Look-ups in named tables: a row name and a column name give one cell, copied from the table.

Puguro.csv
,Gofusa,Ret,Sodog,Fugim,Suraduk,Rikufu,Foluvo,Debom,Zed,Mil
Teposar,125,90,138,123,130,123,70,124,108,127
Falap,123,111,120,113,167,143,148,153,126,116
Ribugom,106,96,116,126,136,126,104,109,117,133
Gop,144,97,131,108,149,111,144,174,108,109
Fotov,164,119,112,115,110,78,118,151,105,82
Bozel,148,132,110,135,123,102,104,114,127,88
Kuz,110,113,112,128,196,155,153,131,144,104
Bef,132,125,183,118,130,149,103,166,120,126
Pab,112,57,115,106,137,112,108,134,95,151
Dozek,109,102,76,139,148,115,117,79,131,121
Kat,132,121,120,134,179,149,93,129,142,86
Vanobim,90,95,122,136,160,156,100,95,129,145
Vesosid,135,94,72,111,146,89,168,133,111,107
Suro,121,74,112,104,125,105,137,143,97,145

Sodog of Kuz is 112
Foluvo of Kuz is 153
Suraduk of Bozel is 123
Debom of Falap is 153
Foluvo of Pab is 108
Fugim of Kuz is 128
Foluvo of Kat is 93
Suraduk of Teposar is 130
Mil of Vesosid is 107
Foluvo of Vanobim is 100
Ret of Vesosid is 94
Rikufu of Kat is 149
Foluvo of Dozek is 117
Ret of Ribugom is 96
Ret of Vanobim is 95
Rikufu of Pab is 112
Fugim of Dozek is 139
Suraduk of Bef is 130
Mil of Kat is 86
Rikufu of Gop is 111
Row with the largest Gofusa: Fotov

Fonari:
cols = Mef, Zuzas
Gosozo: [75.448, 52.708]
Des: [73.886, 42.445]
Bipugi: [72.064, 75.800]
Nal: [57.519, 55.811]
Rur: [58.117, 57.763]
Nup: [56.984, 54.666]
Beb: [57.603, 49.312]
Derun: [6.939, 38.953]
Revid: [56.225, 55.593]

Mef of Nal = 57.519
Zuzas of Rur = 57.763
Mef of Bipugi = 72.064
Mef of Beb = 57.603
Zuzas of Bipugi = 75.800
Mef of Des = 73.886
Zuzas of Revid = 55.593
Zuzas of Des = 42.445
Which row has the largest Mef? Gosozo

Bazosud =
|  | Zuzivem | Zelopo | Zazatif | Riv | Lubu | Guna | Rurunab |
|---|---|---|---|---|---|---|---|
| Denunik | 8 | -29 | 51 | 27 | 13 | 38 | 59 |
| Vireli | 1 | -26 | 2 | -60 | 26 | 29 | -62 |
| Zokibi | -19 | 60 | -8 | 44 | -5 | 18 | -34 |
| Zibus | -3 | 47 | -11 | 50 | 58 | 53 | 17 |
| Ruvole | 12 | -5 | 26 | -3 | 30 | 9 | -3 |
| Nivuvu | 31 | 64 | 21 | 18 | 38 | 35 | 95 |
| Netubif | -4 | -8 | 31 | 6 | 12 | -63 | 31 |
| Ret | 6 | -33 | -1 | -20 | 20 | -14 | 10 |

Zibus, Riv => 50
Netubif, Zuzivem => -4
Zokibi, Riv => 44
Ruvole, Riv => -3
Denunik, Zuzivem => 8
Denunik, Zazatif => 51
Denunik, Guna => 38
Nivuvu, Zuzivem => 31
Vireli, Zuzivem => 1
Ret, Zelopo => -33
Vireli, Lubu => 26
Denunik, Zelopo => -29
Nivuvu, Guna => 35
Nivuvu, Zelopo => 64
Zokibi, Guna => 18
Ruvole, Zelopo => -5

Gev =
           Pav   Gelel     Vef    Nopu  Pivopa
Lifutu  37.573  28.036  53.364  58.750  93.171
Nanef   33.935  41.219  47.073  49.322   6.337
Tefuma  37.126  47.958  39.654  40.578  57.605
Gokol   38.663  75.096  21.056  18.551  36.572
Zon     35.701  31.745  52.048  56.165  54.455

What is the Gelel of Tefuma in Gev? 47.958
What is the Nopu of Zon in Gev? 56.165
What is the Vef of Gokol in Gev? 21.056
What is the Nopu of Nanef in Gev? 49.322
What is the Pivopa of Tefuma in Gev? 57.605
What is the Gelel of Nanef in Gev? 41.219
Which row has the largest Pav? Gokol

Pagaf.csv
,Lel,Bot,Gup,Zadez,Bif,Kedut,Fogo,Tep,Viv,Sodib
Situtet,142,138,174,178,134,177,170,103,163,186
Luv,119,104,191,118,118,132,57,145,117,44
Vopaket,130,128,18,118,160,106,170,111,109,193
Lib,120,126,146,145,184,166,190,136,189,183
Kazuvoz,139,140,67,112,62,74,73,100,42,95
Zapival,113,151,146,88,78,94,118,164,135,75

Zapival, Tep => 164
Zapival, Kedut => 94
Kazuvoz, Kedut => 74
Luv, Kedut => 132
Vopaket, Gup => 18
Lib, Bot => 126
Vopaket, Kedut => 106
Lib, Viv => 189
Vopaket, Bif => 160
Kazuvoz, Bif => 62
Lib, Sodib => 183
Vopaket, Zadez => 118
Kazuvoz, Gup => 67
Zapival, Lel => 113
Vopaket, Tep => 111

Table Rimuvop
|  | Zefador | Movonuz | Keku | Baninif | Vodus | Rozuvug | Lil | Damobi |
|---|---|---|---|---|---|---|---|---|
| Toseru | 8619 | 2152 | 1459 | 2240 | -1465 | -932 | 1827 | 967 |
| Mem | 1978 | 2962 | 3309 | 1856 | 3425 | 2943 | 2044 | 3319 |
| Morizos | 3127 | 2374 | 208 | 1838 | 2576 | 3383 | 2170 | 3180 |
| Seda | 5494 | 3395 | 3431 | 2111 | 2609 | -1635 | 1824 | 1033 |
| Perem | 3589 | 1016 | 1595 | 1868 | -1762 | 7222 | 2158 | 4982 |
| Mamifeb | 8000 | 1804 | 2016 | 2202 | -2265 | 758 | 1853 | 1813 |
| Nupokir | 3862 | 3485 | 2524 | 1979 | 4095 | -476 | 1950 | 1592 |
| Povi | 4344 | 2685 | -158 | 1921 | 2880 | 1270 | 2104 | 2118 |
| Motuk | 6594 | 4499 | 1900 | 2178 | 5512 | -6165 | 1774 | -1199 |
| Gilakil | 4874 | 3047 | 3988 | 2073 | 1809 | 55 | 1850 | 1879 |

Motuk, Lil => 1774
Povi, Movonuz => 2685
Mamifeb, Movonuz => 1804
Perem, Damobi => 4982
Toseru, Lil => 1827
Mamifeb, Baninif => 2202
Which row has the largest Keku? Gilakil

Zoded:
	Pilub	Zavenav	Tonivi	Surifum
Doseke	91	231	204	88
Vaz	207	138	19	93
Tere	208	157	18	123
Fodib	162	78	127	1
Rivipa	79	226	211	98
Vogul	11	55	108	115
Kugam	168	178	53	227
Beze	46	229	121	75
Tesoze	165	71	171	242
Segufu	206	65	158	35
Tal	90	117	16	203
Nedolut	22	211	126	165
Sefe	95	150	172	255

Sefe, Tonivi => 172
Fodib, Zavenav => 78
Tere, Pilub => 208
Sefe, Pilub => 95
Tal, Zavenav => 117
Beze, Surifum => 75
Kugam, Surifum => 227
Segufu, Surifum => 35
Sefe, Surifum => 255
Vaz, Tonivi => 19
Fodib, Tonivi => 127
Segufu, Pilub => 206
Beze, Tonivi => 121
Segufu, Zavenav => 65
Nedolut, Pilub => 22
Vaz, Surifum => 93

Table Sif
	Vuv	Kob	Depun	Togin	Zumase	Zapakun	Vipe	Nas	Fupu
Faku	3879	4429	3677	2795	4651	2828	1603	3587	5586
Kud	4998	5478	1909	875	7353	5598	2357	5965	4495
Tivu	5540	3920	4131	4378	4507	4998	2722	4052	3614
Duv	4487	4919	2474	3382	6640	5557	5420	4640	3619
Bupomo	5845	3588	4148	4839	4853	3421	4237	3483	4494
Per	868	4959	1085	7132	7457	1911	5887	1751	8516
Nimozis	5478	3745	4331	2543	4537	6135	1956	4878	3019
Fugoda	5068	4858	5412	5999	4292	4334	6257	3204	4495
Zasod	4784	5031	4147	3363	3727	3719	2863	3482	4841
Fanoneg	6364	3261	2835	6165	6656	4899	4578	4596	2903
Getepof	5043	3206	3188	5705	5529	4829	5218	4208	3047

Zumase of Faku is 4651
Fupu of Kud is 4495
Zapakun of Kud is 5598
Depun of Getepof is 3188
Depun of Duv is 2474
Kob of Duv is 4919
Vuv of Nimozis is 5478
Vipe of Duv is 5420
Depun of Nimozis is 4331
Which row has the largest Zumase? Per

